A small network was shown many inputs. Here are its activations along a few directions, one row for each input.
In each table, some parts of the input vary, and every possible input appears once, in random order.
Descriptions start from the smaller parts, as in this example, which fits no table here: one of 4 places along a line, together with either a single point or (one of 2 separate values, together with one of 5 places around a ring) or one of 11 places around a ring.
Shared parts are said once, and a part with two or three values counts as separate values.
In the rows, zero is written as 128.

Other details of the inputs shift rows strongly along two fixed directions, in all tables alike. That doesn't count.

Rows:
r1: [163 153 177  95  71 177 162 186 128 167  91 121]
r2: [129 101 109 154 157 102 135 135 135 137 126 116]
r3: [122 123 102 146 128 124 136 106 145 122 108 136]
r4: [158 146 187  95  78 177 155 179 115 172  88 119]
r5: [114 122 103 148 129 117 138 106 125 130 112 133]
r6: [123 118 106 151 123 124 133 103 138 121 110 131]
r7: [176 137 191 106  90 158 161 224 122 179 111 106]
r8: [130 125 127 156 149  88 134 113 139 131 127  96]
r9: [111 145 134  78 142 157  81 127 103  71 201 144]
r10: [128 151 167  72 163 128  86 141 109  70 216 118]
r11: [113 121 104 154 120 121 134 107 132 127 116 127]
r12: [121 122 110 151 128 117 130 103 132 140 120 142]
r13: [120 146 129  69 143 150  81 131 108  73 195 153]
r14: [172 158 202 113  88 139 157 195 127 168 113  89]
r15: [121 122  98 144 122 113 132 110 137 128 112 137]
r16: [118 116 111 145 133 123 129 100 132 129 105 132]
r17: [104 146 131  72 149 157  86 128  96  66 195 138]
r18: [116 120 107 155 119 121 128 105 135 133 120 130]
r19: [124 134 146  56 177 148  84 167  98  63 225 130]
r20: [117 121 104 143 133 123 135 105 140 123 103 135]
r21: [124 121 101 146 121 113 126 108 140 134 116 140]
r22: [149 149 186  97  75 175 156 184 109 178  94 114]
r23: [117 120  99 141 128 113 131 110 132 129 106 135]
r24: [131 134 152  67 168 146  79 168 106  66 228 141]
r25: [117 121 108 141 138 123 132 103 140 130 103 138]
r26: [118 116 107 148 128 123 132 102 132 123 105 129]
r27: [128 122 133 152 151  87 134 110 140 136 127 101]
r28: [125 116 114 151 127 124 123  99 139 133 113 138]
r29: [121 123 105 153 122 117 133 105 133 135 121 138]
r30: [128  97 122 154 156  99 130 130 140 145 130 129]
r31: [134 123 138 161 144  86 126 112 146 136 133 113]
r32: [134 105 107 161 153 102 134 138 140 135 130 119]
r33: [114 122 107 146 134 117 135 104 126 137 113 136]
r34: [120 120 112 143 137 124 127 101 142 135 107 142]
r35: [119 124 101 152 124 117 139 107 130 128 117 135]
r36: [135 130 126 162 145  88 133 116 143 128 130 100]
r37: [113 147 133  74 150 153  88 127  97  76 197 149]
r38: [157 150 179  89  78 167 154 186 114 178  90 124]
r39: [124 121 111 146 132 124 127 101 147 134 111 143]
r40: [108 119 105 150 125 121 133 106 127 129 111 125]
r41: [154 151 175  87  78 167 160 188 112 174  85 120]
r42: [126 117 109 152 121 124 126 101 141 128 114 134]
Description of these inputs: one of 6 places around a ring, together with either one of 2 separate values or one of 5 places around a ring.
Question: The inputs of r13 and r15 match in every part but the place on the ring of 6. If r24 is changed in the same way as r13 into r15, which row does it become?
Answer: r32
Question: Which other rows agree with r20 in the place on the ring of 6? List them by row number.
Answer: r2, r5, r8, r23, r26, r40
Question: Which other rows agree with r41 in the place on the ring of 6? List them by row number.
Answer: r16, r17, r19, r25, r27, r33

Rows:
r43: [116 127 102 126 128 134 116 114 130 108 137 148]
r44: [111 122 103 120 136 136 117 113 120 111 132 139]
r45: [134 113 113 174  89 130 177 130 144 190  46 123]
r46: [126 136 128 131 134 118 113 103 136 109 146 125]
r47: [112 122 110 121 137 134 117 107 119 116 134 146]
r48: [120 135 120 135 136 116 121 108 126 102 144 118]
r49: [122 115 117 127 157 114 121 132 128 115 146 125]
r50: [146 128 135 176  89 107 172 123 151 185  62 105]
r51: [157 162 190  52  79 200 135 200 104 133 133 135]
r52: [116 137 131 128 140 116 117 105 124 112 142 122]
r53: [146 105 138 175 112 107 165 141 150 201  66 117]
r54: [121 114 124 129 155 114 119 128 127 122 150 130]
r55: [130 119 114 136 148 113 116 132 132 114 152 132]
r56: [116 135 124 128 139 114 118 109 123 105 139 117]
r57: [168 153 201  62  96 180 133 218 106 140 150 118]
r58: [126 117 112 135 155 116 123 133 129 112 149 127]
r59: [121 139 131 128 139 118 112 103 131 115 143 125]
r60: [117 125 113 121 137 136 113 106 126 116 134 151]
Question: What do these inputs look like to the network?
Answer: one of 3 separate values, together with one of 6 places around a ring
Question: The inputs of r60 and r53 match in every part but the choice among 3 separate values. If r47 is changed in the same way as r60 into r53, which row does it become?
Answer: r54
Question: Which other rows does r56 become when the place on the ring of 6 takes its other values? List them by row number.
Answer: r46, r48, r50, r52, r59
Question: Which other rows does r51 become when the choice among 3 separate values takes its other values? List them by row number.
Answer: r46, r57
